A small network was shown many inputs. Here are its activations along a few directions, one row for each input.
In each table, some parts of the input vary, and every possible input appears once, in random order.
A made-up example of a description, with smaller parts first: ring(8) and (point or line(9) or (values(2) and line(6))).
Shared parts are said once, and a part with two or three values counts as separate values.
(in the rows, 128 means zero)

Other details of the inputs vary at random and push rows far along two fixed directions, the same in every table; ignore that.
These rows show it; all are for the same input, with only those details redrawn:
[120 141 158 172 152 136  93 126 124 188 189  90 115 165 157  83]
[130 149 110 144  77  52 135 117 140 158  60 111 137 132  36 152]
[106 115 147 132 146 144 141 119 102 146 176 115 132 147 153 128]
[120 143 157 173 153 137  95 126 122 188 188  89 114 166 155  81]
[ 89  83 126  74 126 148 203 107  78  99 144 154 160 116 133 195]

A family of inputs:
row 1: [138 137 151 124 153 185 128 147 152 124 152 149  98 121 164 126]
row 2: [123 201 138 144 104  40 159 141 180 144  76 134 140 104  33 158]
row 3: [156 140 104 135  80  90 126 140 195 114   7 141 129 114  67 106]
row 4: [127 154 158 130 161 164 124 164 111 124 151 139 125 125 168 129]
row 5: [123 170 102 139 112  37 108 113 149 132  49 150 126  95  47 138]
row 6: [ 92 124 129  89 161 139 206 127  98  76 142 179 145  75 147 198]
row 7: [ 72 115 136  60 159 134 206 109 103  74 154 187 163  99 130 178]
row 8: [ 97 106 118  65 147 167 167 125  73  58 114 182 159  98 141 174]
row 9: [182 126 138 156 135 171  76 134 173 140 142  95 109 159 206  48]
row 10: [148  80  94  58 125 184 169  94 109  47 123 165 134 111 148 180]
row 11: [125 118 124 160 147 124  91 118 108 162 146 109 117 135 149 117]
row 12: [ 90  65  83  91  81 148 146 202 105  62 219 114 126  63 130 106]
row 13: [158 155 105 134 133  74  99 106 134 141 103 118 122 114 105 124]
row 14: [152 150 101 131  89  86 101 117 176 113  32 152 106 114  40 128]
row 15: [145 164 150 136 160 112 107 116 139 159 179 104 119 150 148  88]
row 16: [159 111 127 176 131 183  54 125 138 163 162 103  92 171 170  77]
row 17: [161 141 132 130 146 135  73 128 114 120 138 106 125 145 157 107]
row 18: [153 128  94 146  69  70  85 134 126 128  32 110 140 140  55 160]
row 19: [144 128 146 124 134 169 158 169 178 117 107 139 121 119 169 113]
row 20: [118 133 144 150 136 124 118 122 120 170 162 104 126 152 134 113]
row 21: [168  95 108 158  70 128 107 140 163 134  58 115 125 153 129 104]
Describe the family of inputs behind these rows.
> point or (line(4) and line(5))

A family of inputs:
row 22: [134 157 150 129 157 123 136  92 116 159 150 128 123 150 123 156]
row 23: [132 175 108 151 114  70  75 135 152 125 102 125 106 102  60 102]
row 24: [155 130 113 160  83  86  99  98 140 182  92  86 110 161  67 125]
row 25: [125 146 136  85 138 108 196 125 137 107 141 141 151 104 126 155]
row 26: [155 190 107 141 121  61  82 142 150 126 110 120 102  99  66 120]
row 27: [148 129 103 163  84  67  80 134 112 164  82  76 134 144  84 120]
row 28: [114 155 169 148 166 161 145 163 130 150 186 131 117 124 172 131]
row 29: [103 103  95  95 119 129 128 127 106  79 140 160 125  90 108 137]
row 30: [108 140 138 142 152 110 110 120  93 138 132 121 149 137 133 132]
row 31: [113  94 142 154 123 176 131 169 124 153 179 100 112 135 171 108]
row 32: [103 127 144 171 117 126 121 160 150 163 132 126 114 131 121 105]
row 33: [113 117 135 139 134 131 121  89 116 160 143 132 120 159 121 126]
row 34: [126 136 126 143 106  84 132 128 167 152 123 113 129 131 102  84]
row 35: [151 114 134 138 172 200  97 120 137 126 174 130 113 153 224  87]
row 36: [122 121 127  63 131 166 189 129 119  69  57 190 148  94 128 176]
row 37: [ 88  80 102  84 116 114 173 110  64  87  99 161 173 110 115 191]
row 38: [143 125 148 132 176 191 108 138 138 124 138 142 116 142 187  91]
row 39: [123  77 112  69  66 167 177 156 104  60 106 141 169 130 108 191]
row 40: [122 145 162 139 193 148 106 131  77 149 202 109 138 146 202 121]
row 41: [132  93 115  64 131 148 180 115 129  60  67 177 145 103 135 193]
row 42: [137 104 119 119 102 123 149 134 144 136 153  92 132 129 138  99]
row 43: [114 172 142 174 106  84 124 157 171 162  82 125 119 120  70 125]
row 44: [105 135 171 145 192 175 115  89 106 165 208 126 116 168 180 108]
row 45: [167 105 114 140 117 159 103 109 146 119 114 129 123 137 164 119]
row 46: [155 136  84 145  78  82  67 145 143 130 108  95  99 110  65  99]
row 47: [103 129 133  93 132 116 191 118 139 103 134 146 155 108 120 139]
row 48: [164 124 130 133 131 151 118 125 144 109 103 134 117 137 166 115]
Describe the family of inputs behind these rows.
> point or line(6) or (line(4) and values(5))
Start at row 31 and move only the line(4) part, one step at a time. The first step leads to row 32. Which rows follow, in order?
> row 43, row 28
List by row number the other inputs of the same sort as row 41.
> row 35, row 36, row 38, row 45, row 48
